These are the activations of a small neural network, seen along a few directions. Each row is one input.
Each table varies a few parts of the input and shows all the possible inputs, shuffled.
Descriptions start from the smaller parts, as in this example, which fits no table here: line(4) and (point or line(9) or (values(3) and ring(8))).
Shared parts are said once, and a part with two or three values counts as separate values.
In the rows, 128 means zero.

Rows:
row 1: [ 79 128 163 144 106 110  88 137 135 136 102 115  54 158 122 131  99 129
 118 114]
row 2: [ 35  95 143 155 117  79  68 132  74 140  64 132  70 119 135 133 110 102
 126 114]
row 3: [178 122 133  85 161 142 148 105 130 155 130 127 202 144 125 122 153 118
 135 115]
row 4: [117 146  73 193 120 119 110  76  97 127 147 125 115  81 140  63 146  83
  86 117]
row 5: [170 127 142 117 158 116 179 133 102 127 162 142 208 143 116 143 134 144
 133 158]
row 6: [ 52  86 151 135 116 114 103 158 109 158 126 137  69 111 121 134 104 115
 109 119]
row 7: [170 129 137 103 159 114 162 144 126 138 164 124 202 144 120 137 142 145
 138 149]
row 8: [205 160 119  76 123 174 166 138 190 101 145 137 168 141 118 160 136 195
 173 140]
row 9: [ 84 113 164 129 100 125  99 161 132 145 135 123  56 120 121 141  92 130
 110 113]
row 10: [205 148 123  79 131 188 170 113 180 114 131 142 177 141 122 153 148 174
 174 123]
row 11: [155 144 105 161 113 134 139  87 154 105 149  89  87  95 165  60 151  81
 103 105]
row 12: [ 99 135  51 188 132 136 108  79 102 113 120  99  86  86 168  75 126  62
  79 131]
row 13: [ 17  87 146 144 124  90  78 136  76 150  85 152  79 111 119 130 118  91
 107 120]
row 14: [201 149 133 111 132 159 167 151 135  98 146 164 177 144 104 155 127 176
 165 156]
row 15: [ 58 122 144 156 111  91  64 134 111 132  66 124  56 151 138 134 107 113
 114 112]
row 16: [166 128 131  89 147 122 160 131 147 137 150 113 201 141 127 139 145 140
 135 136]
row 17: [187 158 118 110 127 164 165 162 175 100 156 131 169 146 115 167 138 179
 172 154]
Describe the family of inputs behind these rows. -> values(3) or ring(6) or (values(2) and line(4))
Start at row 15 and move only the ring(6) part, one step at a time. The first step leads to row 2. Which rows follow, in order? -> row 13, row 6, row 9, row 1

Rows:
row 18: [ 24 103 102 217 122  84  35 126  53 130  80 123   5 107 140  70 109  59
  74 118]
row 19: [161 150  84 125 148 143 133 100 139 107 103 141 173 139 128 104 154 123
 155 144]
row 20: [209 166 117 103 130 142 197 115 178 110 196 122 197 113 134 119 154 157
 143 144]
row 21: [196 165  86 101 139 173 135 122 164  99 117 128 152 133 139 128 141 137
 155 137]
row 22: [138 132 154  97 118 154 136 172 172 130 133 130 113 164 110 170 103 171
 149 137]
row 23: [ 82 134 119 183  89 135  99 101 143 133 131  80  26 107 154  86 113  68
  76  93]
row 24: [154 126 112 129 176 123 162  95  90 136 142 139 195 133 131 115 152 119
 128 146]
row 25: [ 66  88 182 112 150  85 105 138  72 161  97 156 124 147 110 147 119 126
 125 125]
row 26: [ 58 127  72 207 101 123 121 104 122 115 141  97  54  69 169 101 139  76
  83 118]
row 27: [146 117 180 109 110 131 160 160 143 136 165 139 141 131 104 160 115 173
 152 129]
row 28: [208 176  87 106 139 177 177 126 197 103 168 114 170 147 135 132 141 159
 143 153]
row 29: [126 132 160 107 110 145  86 157 129 125  80 148  92 151 111 170 106 154
 158 112]
row 30: [170 116 122  98 151 106 174 114 124 140 171 111 214 106 144 119 150 128
 114 134]
row 31: [ 80 117 162 118 111 103  69 135 102 135  58 161 113 149 100 141 107 126
 146 117]
row 32: [103  72 182 108 127  97 129 157  92 163 137 132 151 124 110 157 117 145
 120 115]
Describe the family of inputs behind these rows. -> values(3) or (values(2) and ring(6))
Change only the ring(6) part in row 22. List by row number the other rows that result. -> row 25, row 27, row 29, row 31, row 32
Change only the values(2) part in row 31. List by row number the other rows that result. -> row 19
